A small network was shown many inputs. Here are its activations along a few directions, one row for each input.
In each table, some parts of the input vary, and every possible input appears once, in random order.
A made-up example of a description, with smaller parts first: one of 6 places along a line, together with either a single point or one of 11 places along a line or (one of 2 separate values, together with one of 8 places around a ring).
Shared parts are said once, and a part with two or three values counts as separate values.
In the rows, zero is written as 128.

Other details of the inputs shift rows strongly along two fixed directions, in all tables alike. That doesn't count.

Table:
R1: [125 188 148 130 113 137 114 139 142 123 117 106 139  45]
R2: [106  58 164 175 116 161 139 109 181 110 101 159  74 170]
R3: [134 101  74  66 126  20 172 111  75 136 164 139 172 183]
R4: [129 197 134 144 127 131  82 134 134 142 120 119 148  60]
R5: [156  87  34  42 176  71 198 130  74 135 171 122 123 176]
R6: [130 198 132 142 128 132  79 116 129 128 126 115 145  60]
R7: [163 174 136 123 137 181 117 166 104 130 120  93 159  71]
R8: [133 193 140 140 126 132  81 126 124 136 123 123 144  55]
R9: [114 185 148 115 118 141 108 127 126 120 115  86 151  53]
R10: [ 89  68 179 165 115 138 122  91 192 117  97 174  70 165]
R11: [151 203 124 145 125 155  86 161 111 139 138 119 147  74]
R12: [ 80  73 177 163 127 143  95  95 166 143 103 184  97 180]
R13: [135 168 141 123 115 164 126 155 112 120 117  81 154  54]
R14: [ 91  51 177 169 121 165 136 109 172 116 104 144  82 178]
R15: [138 197 132 133 127 163  86 167  99 148 133 111 160  82]
R16: [ 85  71 169 167 115 136 119  90 204 118 101 164  76 171]
R17: [111 175 100 103 153 173 116 137 129 140 128  74 112  39]
R18: [189  96  61  79 138  59 207 129  76 104 166 128 151 189]
R19: [139 200 126 133 129 161  80 148  99 137 133 100 156  84]
R20: [116  61 162 167 140 186 130 136 171 134  99 160  99 199]
R21: [117 191 141 130 126 139  84 140 120 152 116 111 163  67]
R22: [134  92  94  55 118  18 202 110  75 114 160 120 152 164]
R23: [174 185 122 139 136 173 119 168 125 129 121  95 150  70]
R24: [101  60 164 178 116 162 144 119 187 114 104 162  80 173]
R25: [149 100  85  66 116   9 203 103  86 107 163 127 138 158]
R26: [145 181 126 139 116 158 124 138 130 106 122  80 140  52]
R27: [121 188 149 129 128 135  82 125 113 145 125 106 154  61]
R28: [119 178 153 111 115 139 111 137 120 127 113  94 151  49]
R29: [115 102  41  39 164  26 168  93  78 153 179 144 126 163]
R30: [174 185 119 137 135 173 113 159 128 124 126  89 151  70]
R31: [143 194 132 129 127 161  82 157  93 144 131 108 156  78]
R32: [147 177 137 142 117 154 124 140 128 112 124  80 132  48]
R33: [135  67 163 178 140 175 129 114 174 119 112 162  76 187]
R34: [157 176 135 126 138 182 122 176 109 133 123  96 164  75]
R35: [156 200 125 143 125 155  81 151 107 136 135 116 141  72]
R36: [ 95 186 113  91 150 151 101 115 138 150 126  88 108  35]
R37: [135 105  30  46 166  49 165 119  64 149 185 138 119 183]
R38: [172 111  65  84 128  31 175 123  60 123 183 143 143 191]
R39: [131 171 131 125 115 163 122 154 124 122 120  71 159  58]
R40: [116  60 161 168 139 188 124 127 176 129 104 155  98 200]
R41: [140 198 126 133 128 159  83 165 102 150 128 104 160  84]
R42: [177  86  79  68 141  62 208 138  60 118 166 120 160 189]
R43: [149 109  63  76 126   7 174 106  83 125 171 145 159 175]
R44: [103  61 154 176 116 159 135 109 193 112 105 149  80 175]
R45: [114 181 145 114 115 140 105 136 134 128 115  85 155  54]
R46: [ 87  52 172 166 118 170 143 126 175 121 102 156  94 180]
R47: [ 88  54 167 167 119 168 140 125 179 123  96 149  94 182]
R48: [131  68 158 177 138 181 134 132 178 124 108 173  87 189]
R49: [110  88 151 185 130 159  91 102 170 125 120 180  76 200]
R50: [153 204 118 145 126 152  84 159 115 142 133 112 146  77]
R51: [178 182 128 135 136 174 118 160 115 123 123  99 145  64]
R52: [ 88  56 167 167 120 169 135 107 175 110 101 144  89 182]
R53: [148 110  72  77 126  10 182 117  76 128 170 158 160 172]
R54: [ 96  78 157 173 129 166  89 117 166 144 115 171  94 209]
R55: [103  62 157 177 117 159 141 118 190 116  99 155  80 175]
R56: [132  94  84  53 116  21 205 125  82 121 152 125 164 169]
R57: [134 103  81  65 127  21 181 123  66 138 165 151 173 179]
R58: [113 180 154 115 115 143 114 147 127 130 115  98 156  52]
R59: [110  84 148 185 126 158  89 110 177 134 120 179  80 201]
R60: [ 85  72 171 168 116 136 125  99 201 123  95 170  76 170]
R61: [116  63 164 167 142 189 126 118 168 121 104 157  94 199]
R62: [ 76  78 170 167 130 144  92  85 172 135 105 177  97 186]
R63: [133 194 142 143 128 127  81 119 125 135 129 114 139  55]
R64: [146 105  74  64 116  13 202 101  88 100 161 127 146 162]
R65: [157 103  75  75 130  41 173 129  50 132 177 137 155 199]
Description of these inputs: one of 5 places around a ring, together with either a single point or (one of 2 separate values, together with one of 6 places around a ring).
Q: Changing only the place on the ring of 5 turns R45 into R40. The same change can be made to R36. Which row results?
A: R5
Q: Changing only the place on the ring of 5 turns R8 into R35. The same change can be made to R12. Which row results?
A: R31
Q: List by row number the other rows that have the place on the ring of 5 in common with R17.
A: R2, R13, R14, R24, R26, R32, R39, R44, R46, R47, R52, R55
Q: Change only the place on the ring of 6 in R15. List by row number the other rows that result.
A: R19, R31, R41, R54, R65
Q: Start at R49 and move only the place on the ring of 5, one step at a time. The first step leads to R18. Which rows follow, in order?
A: R26, R64, R6
Q: Change only the choice among 2 separate values in R10. List by row number the other rows that result.
A: R28
Q: Change only the choice among 2 separate values in R18. List by row number the other rows that result.
A: R61

Table:
R66: [132 219 108  91 130 115 104 148 102 144 136  86 166  23]
R67: [131  49 132 144 114 119 178 120 149 107 124 147 108 203]
R68: [129  54 115 129 148 142 148 118 127 128 138 154  94 227]
R69: [181 208 112 117 122 147 139 171 107 113 132  67 167  34]
R70: [116  66 122 130 121  80 166  94 156 110 130 163  93 184]
R71: [158 208 109  99 134 149 123 176  93 139 134  77 177  37]
R72: [103  69 108 121 146 102 136  93 136 137 139 163  87 197]
R73: [127  56 110 129 148 137 154 121 131 129 137 159  95 219]
R74: [104 133 186 169 124 205  90 142 167 136  86 123 123 102]
R75: [142 139  83  52 111  15 180 119  53 119 167 105 182 127]
R76: [174 165  58  80 125  11 136 129  44 143 184 150 183 161]
R77: [145 216 117 112 110 119 117 139 110 116 132  71 163  19]
R78: [149 142  48  45 136  26 178 128  58 136 174 113 161 127]
R79: [ 99  55 118 127 148 110 129  84 140 132 140 168  79 216]
R80: [ 99 128 181 173 132 213  86 145 181 141  87 131 116 105]
R81: [111  41 154 139 118 119 163 114 135 116 120 159 114 219]
R82: [138 216 128 111 109 114 112 137  98 117 133  69 170  21]
R83: [139 133 171 191 133 218 100 138 186 120  95 130  93 100]
R84: [129 127  75  51 128  25 179 121  78 133 160 129 168 135]
R85: [114 133 193 187 111 214  94 138 170 114  91 114 113  99]
R86: [143 165 168 203 130 204  45 150 149 145 111 160 125 132]
R87: [ 82  61 144 120 124  83 145  89 146 133 123 172 111 198]
R88: [114 141 162 171 140 221  85 148 166 142 101 127 100 106]
R89: [115 148 170 182 130 184  83 110 190 122  99 137  84  80]
Q: Changing only one part turns R81 into R75. The same change can be made to R71. Which row results?
A: R66
Q: What do these inputs look like to the network?
A: one of 2 separate values, together with either a single point or one of 11 places along a line

Table:
R90: [145 106 115 106 121  81 163 122 102 115 142 133 142 162]
R91: [118 122 145 154 141 191 111 137 161 132 108 128 102 123]
R92: [103 122 165 153 130 168 106 113 165 125 106 128 102 112]
R93: [101  32 138 133 125 110 172 106 164 120 118 169  87 210]
R94: [114 135 156 162 130 167  83 124 148 138 114 147 113 130]
R95: [145 105 117 109 121  77 169 128 110 119 137 138 148 157]
R96: [126 115 141 139 121 142 130 127 132 120 123 122 120 136]
R97: [156 200 104 102 140 134 111 146  88 135 144  84 160  56]
R98: [129 108  96 100 136  84 146 115  98 133 151 139 130 162]
R99: [174 193 107 118 130 148 127 176  95 131 135  88 177  67]
R100: [133 120 101 106 127  73 135 118  98 133 151 148 138 170]
R101: [134 102  94  95 139  98 165 131 107 131 145 132 127 159]
R102: [138 112 143 147 118 147 144 143 141 118 115 127 135 138]
R103: [108 128 152 150 143 174  99 121 162 139 110 138  99 117]
R104: [150 104 104 112 130  96 162 145 103 131 144 142 145 171]
R105: [159 103  98 111 131 107 165 146 100 124 146 135 146 176]
R106: [106 129 125 126 135 118 110 116 147 143 125 145 114 127]
R107: [134 210 101  97 135 116  99 137  95 142 145  90 159  50]
R108: [119 121 145 156 141 193 107 135 158 131 112 125 103 127]
R109: [148  97  91  99 139 106 173 140 115 126 140 130 130 160]
R110: [135  98 107 102 123  91 170 124 103 116 144 120 132 157]
R111: [142 203 123 113 111 103 114 146 103 131 133  95 178  51]
R112: [121 117 140 132 128 132 128 114 136 121 124 124 118 128]
R113: [136 126 135 139 135 140 114 128 127 131 128 141 123 146]
R114: [ 94  51 138 138 117  86 141  84 148 123 129 174  94 218]
R115: [139 101  93  94 137  94 168 135 110 132 144 134 129 156]
R116: [113 116 157 156 128 185 119 129 164 119 105 117 106 118]
R117: [138 115 141 142 119 150 138 137 134 114 119 122 129 141]
R118: [115 133 129 137 130 123  98 113 128 139 133 141 119 142]
R119: [116 113 138 129 126 140 137 125 139 121 122 120 116 127]
R120: [171 196  99 109 135 149 121 164  84 129 143  75 167  67]
R121: [103 131 125 125 135 120 109 112 141 142 128 143 112 129]
R122: [102 135 170 165 113 148  90 117 162 130 108 144 119 120]
R123: [120 126 130 137 134 135 106 118 126 137 130 140 119 141]
R124: [146 106 116 108 120  81 166 126 105 118 141 137 147 160]
R125: [114 124 150 158 138 185  97 130 151 135 115 129 102 127]
R126: [124 128 136 142 129 133 109 129 130 138 127 150 129 143]
R127: [115 108 105  94 121  60 159 109 124 126 139 138 131 142]
R128: [124 122 145 159 139 193 104 135 152 129 114 123 106 130]
R129: [141 204 124 112 112 110 104 138  98 127 136  92 168  56]
R130: [117 109 108 101 120  67 149 103 110 123 146 132 132 153]
R131: [109 127 152 152 143 175  95 119 158 137 114 135 100 121]
R132: [130 118 144 140 118 139 132 134 130 118 122 127 127 138]
R133: [123 109  94  92 138  81 153 117 107 136 146 143 128 153]
R134: [118 121 148 142 116 121 126 126 140 126 117 141 134 129]
R135: [128 102 108  93 129  80 172 115 115 120 139 129 130 146]
R136: [144 132 124 131 129 137 129 147 115 133 134 131 139 139]
R137: [113 127 150 150 141 170 101 125 167 140 108 141 101 114]
R138: [126 201 115 100 121 109 110 130 105 130 137  84 159  44]
R139: [131 117 146 142 116 138 135 137 133 121 121 130 132 137]
R140: [109 131 126 132 134 123 102 111 131 139 133 138 116 136]
R141: [106 117 138 126 123 120 131 116 150 129 116 136 117 116]
R142: [141 200 103  98 136 122 113 148 103 142 135  96 158  45]
R143: [130 196 116  97 123 117 123 137 105 129 131  85 160  38]
R144: [ 93 126 161 150 126 158 101 110 162 128 108 130 105 108]
R145: [109 124 149 153 140 184 100 130 156 136 114 129 100 124]
R146: [112 110 105  92 122  62 158 105 117 126 142 135 131 145]
R147: [147 108  98 103 138  90 150 121  95 129 151 136 133 169]
R148: [142  93 103 100 126  97 185 134 120 114 134 121 133 150]
R149: [173 197 111 107 116 132 140 169  87 117 137  73 186  56]
R150: [116 151 146 152 126 145  84 127 141 142 122 144 128 121]
R151: [132 120 129 138 134 150 119 133 124 133 130 130 118 146]
R152: [134 111 138 142 122 152 136 131 135 116 120 118 121 140]
R153: [127 119 143 137 125 133 125 116 134 121 123 127 120 133]
R154: [136 124 137 143 133 137 121 136 134 136 123 146 131 141]
R155: [123 104 108 100 123  76 157 109 106 120 144 130 133 151]
R156: [107 131 169 162 117 159  95 118 155 125 107 138 115 120]
R157: [143 119 129 142 133 158 126 143 128 125 126 130 126 152]
R158: [104 128 164 160 120 159  94 112 155 127 109 132 110 117]
R159: [126 132 159 165 133 174  93 132 153 137 112 146 117 131]
R160: [138 111 104 110 129  80 150 130 104 135 144 151 146 165]
R161: [123 129 156 164 131 184  95 138 148 133 113 138 110 135]
R162: [108 140 157 165 126 152  83 126 158 145 112 152 119 127]
R163: [145  99 116 112 116  87 176 139 108 118 137 133 148 160]
R164: [138  94 103 100 127 100 183 130 116 113 136 120 131 153]
R165: [130 111 134 137 125 150 140 130 136 115 121 114 120 134]
R166: [117 114 141 128 128 128 137 119 152 125 115 132 115 119]
R167: [144 192 113  97 124 130 137 153 100 124 133  73 162  42]
R168: [169 116  85 128 131  85 157 121 118 113 155 149 113 161]
R169: [137 201 104  99 137 127 107 141  95 139 142  91 157  52]
R170: [108 131 170 164 116 157  98 123 157 128 106 142 121 118]
R171: [139 135 151 184 118 159 110 117 176 108 114 140  90 111]
Q: What do these inputs look like to the network?
A: one of 2 separate values, together with either a single point or (one of 5 places along a line, together with one of 8 places along a line)
Q: Changing only the choice among 2 separate values turns R137 into R166. The same change can be made to R107. Which row results?
A: R138
Q: Changing only the choice among 2 separate values turns R141 into R142. The same change can be made to R122. Which row results?
A: R150
Q: Changing only the choice among 2 separate values turns R96 into R151. The same change can be made to R132. Which row results?
A: R161
Q: Start at R130 and move only the place on the line of 5, one step at a time. The first step leads to R155. Which rows follow, in order?
A: R112, R110, R165
Q: Change only the choice among 2 separate values in R106. List by row number the other rows that result.
A: R127
Q: Change only the choice among 2 separate values in R146. List by row number the other rows that result.
A: R121
Q: Change only the place on the line of 8 in R128. List by row number the other rows that result.
A: R91, R99, R105, R108, R109, R120, R157

Table:
R172: [113  50 145 170 144 175 130 128 182 134 106 182  79 209]
R173: [ 68 132 183 197 136 201  56  94 219 139  91 155  57 101]
R174: [109 104 103  77 136  65 155 112  93 143 147 139 151 157]
R175: [144 170 138 143 118 158 109 161 118 138 123 106 154  91]
R176: [155 173 135 143 121 158 105 142 111 120 138 102 141  89]
R177: [163 172 127 143 123 161 117 165 126 128 126 115 153  88]
R178: [114 113 102  79 131  66 151 110 101 139 149 144 132 156]
R179: [176 107  97 111 134  85 175 136  95 114 151 139 141 173]
R180: [125 177 134 134 118 117  91 116 133 130 121 111 139  70]
R181: [147 106 100 106 120  85 161 131  88 116 150 129 151 181]
R182: [141  96  90  93 137  95 170 145  93 137 150 132 141 178]
R183: [146 165 119 129 139 166 106 141 107 128 135  97 132  85]
R184: [162 170 122 132 150 169 115 152 120 130 128 105 133  88]
R185: [ 90  30 170 155 121 170 167 107 193 108  90 144  73 176]
R186: [139 152 151 129 106 152 153 147 139 100 107  77 147  61]
R187: [117 179 126 120 134 132  90 117 136 138 128 106 128  66]
R188: [137 107  91  97 136 103 157 132  90 125 148 120 140 175]
R189: [112 175 152 127 121 127  96 132 119 139 121 118 162  74]
R190: [122 112 112  94 117  51 149 111  99 129 143 148 141 159]
R191: [ 79  70 162 184 119 124 108  80 198 124 107 190  63 183]
Q: What do these inputs look like to the network?
A: one of 2 separate values, together with either a single point or one of 4 places along a line or one of 5 places around a ring
Q: List by row number the other rows that have the choice among 2 separate values in common with R179.
A: R175, R176, R177, R180, R181, R186, R189, R190, R191
Q: Change only the choice among 2 separate values in R181. List by row number the other rows that result.
A: R188

Table:
R192: [144 105  82 104 135  92 141 136  87 136 152 150 142 214]
R193: [ 23  74 166 154 127  69  67  30 197 153 115 220  55 184]
R194: [ 86  34 160 167 148 175 121 124 165 159 111 191  79 230]
R195: [189 209 129 105 123 128 122 168  68 124 139  78 187  60]
R196: [166 194 123 123 116 128 126 156 103 119 130 112 179  61]
R197: [ 73 218 128  86 115  51  62  89 103 159 141 116 160  36]
R198: [ 84 120 188 167 111 206 105 130 179 116  84 108  88  82]
R199: [149  85  97 114 118  65 181 119 121 115 136 135 145 170]
R200: [168 135  88 129 129 115 139 134  89 121 164 125 133 146]
R201: [151 194 106  79 146 144 138 143  85 122 134  51 171  36]
R202: [103 157 190 174 111 192 104 142 180 115  90 102 121  75]
R203: [140  79 110 107 111  70 181 126 112 114 135 123 159 177]
R204: [117 160 150 171 156 213  71 154 155 161 110 136 109  87]
R205: [136  82  86  84 151  88 187 100 112 115 143 127 114 165]
R206: [177  98 112 113 131  77 167 128  97 118 148 153 131 184]
R207: [130 160 166 187 128 218  64 143 140 125 120 109 118 104]
R208: [ 95  84 176 183 113 159 134 112 206 114  97 156  77 155]
R209: [ 92 124 177 174 114 201 102 124 191 117  86 118  73  76]
R210: [157 186  92  93 143 143 125 153 118 132 143  86 144  56]
R211: [139 121  98  82 139 117 157 141 111 128 144 106 140 133]
R212: [143  88 119 105 108  78 180 134  98 114 139 152 163 182]
R213: [155 111  72 113 143  87 140 132  99 138 156 161 129 204]
Q: What do these inputs look like to the network?
A: one of 2 separate values, together with either a single point or one of 10 places around a ring
Q: Changing only the choice among 2 separate values turns R197 into R193. The same change can be made to R203. Which row results?
A: R199
